These are the activations of a small neural network, seen along a few directions. Each row is one input.
In each table, some parts of the input vary, and every possible input appears once, in random order.
Descriptions start from the smaller parts, as in this example, which fits no table here: one of 6 places along a line, together with either a single point or (one of 2 separate values, together with one of 5 places around a ring) or one of 11 places along a line.
Shared parts are said once, and a part with two or three values counts as separate values.

Other details of the inputs shift rows strongly along two fixed directions, in all tables alike. That doesn't count.

A family of inputs:
R1:  -7  -7   7  29  -9 -15  -1 -24  -7   7 -40   9  14
R2:   4   1  -8  -5 -24  -6  15  -8  -5   3 -19   4  12
R3: -18 -22   9  34  -8  -9  -1 -21 -17   6 -26  15   9
R4:  10 -20 -12 -47 -28 -15   8 -14  17  -3   7   6  27
R5:  38  27 -42 -86 -26  37  19  47  -9 -23  63 -19  -2
R6:   0  49  23  35  36  25 -37  19  -4  -3  24  -9 -27
R7:   4 -16 -33 -55 -13  -1  21  16   9  -6  22  -1  18
R8:  11  -5  -9  -7 -12   5   5  -8 -12   5  -1  -8   8
R9:  -9 -12  -7 -35   3   6  -2   3  10  -5   5  -5   3
R10:  -4  -9   1 -28   3  -9   1 -17  13  -2   1 -10   4
R11:  -3  55  23  34  33  22 -32  23  -2   0  22  -8 -33
R12:  50  18 -38 -86 -22  32  17  26 -14 -19  75 -33   0
R13:   4  39  19  38  43  22 -24  23   0   2  24 -10 -43
R14: -15 -10  14  34  -8 -12  10  -4  -5   6 -29  17  -3
R15:  16  53  25  25  43  10 -36  10  -8   4  16 -21 -26
R16:  13  59  25  24  40   6 -31  14  -6   8  14 -20 -32
R17:  14  50  26  28  42  17 -20  27   1  16   7 -22 -34
R18:  -9 -18   0  32   1 -17   2  -8  -7   5 -33  13 -10
R19:  27  14 -28 -92 -21  41   6  37  22 -22  82 -11  11
R20:  22  -8 -10 -13  -6  -3  10  -4  -8  -9  12 -16  -1
R21:  13 -10  -8   2  -8 -16  15 -12  -5  -1  -9  -1  -7
R22:  18  43  20  29  51  19 -19  20  -1  15   9 -22 -36
R23:  -8 -14 -10  -7 -35  -6  24  -7 -10  -7 -14  19  17
R24:  -1 -20 -14  -2 -19  -4   1  -6 -17  -2  -8   5   7
R25:   8 -18 -13  -3  -5   2   5   6 -11  -9   0  -5   0
R26:  -3  -9  -6 -11   5 -26   9 -13  11   7  -4  -1  11
R27: -16 -15   4 -23   3   8   6  -4  10  -4   3   2   9
R28:   0 -13   1 -20 -11  -7  -1 -12  20  10 -12   8  26
R29: -12 -11   6  31  -8 -19   1  -2  -5   6 -35  13  -7
R30:   1  -5 -13  -7 -19  13   1   0 -10 -10  22   0   0
R31:   8  31  27  35  52  27 -25  24  -9   3  21 -19 -28
R32:  -1 -11 -12  -4 -20  -5   2  -3 -12  -8 -13   9  12
R33:  -9 -30  -9 -25 -23 -14  -2  -8  15   0 -13  19  27
R34:   9 -18 -25 -39 -42  10  29   2 -12 -19  13  10  26
R35: -13 -43 -11  20 -32 -14  17 -23  -5 -13 -20  16  13
R36:  -9  39  25  20  63  15 -24  26  10  15  23 -11 -19
R37: -33 -20   4  27   3 -24   1 -17  15   6 -20  19  10
R38: -17 -11   6  18  14 -24   3 -17  14  20 -31   5  14
R39: -20 -13   8  39 -19 -17   6 -11   1   0 -27  20  -6
R40: -22 -16  15  10  11 -12  -5 -26  15  13 -36   1   9
R41: -31 -24  26  33   2 -21 -14 -25  15  14 -39  30  21
R42: -20 -13  -1 -19  -4   7   0  -8  16  -9   9   2   3
R43:  -3 -23   6  34  -1 -15   5 -22  -6   7 -37   0   7
R44:   4 -11  -7  -1  -7   6  20   5  -7  -4   2   7  -4
R45:  10  -3  -2   1 -17 -19  14  -6  -3   0 -11  -1  -5
Each input here is: one of 5 places along a line, together with either one of 3 separate values or one of 6 places around a ring.
Changing only the place on the line of 5 turns R1 into R32. The same change can be made to R38. Which row results?
> R7
Start at R45 and move only the place on the line of 5, one step at a time. The first step leads to R17. Which rows follow, in order?
> R29, R14, R39
Which other rows does R30 become when the place on the line of 5 takes its other values? List them by row number.
> R3, R8, R12, R24
Which other rows does R40 become when the choice among 3 separate values takes its other values? List them by row number.
> R28, R38
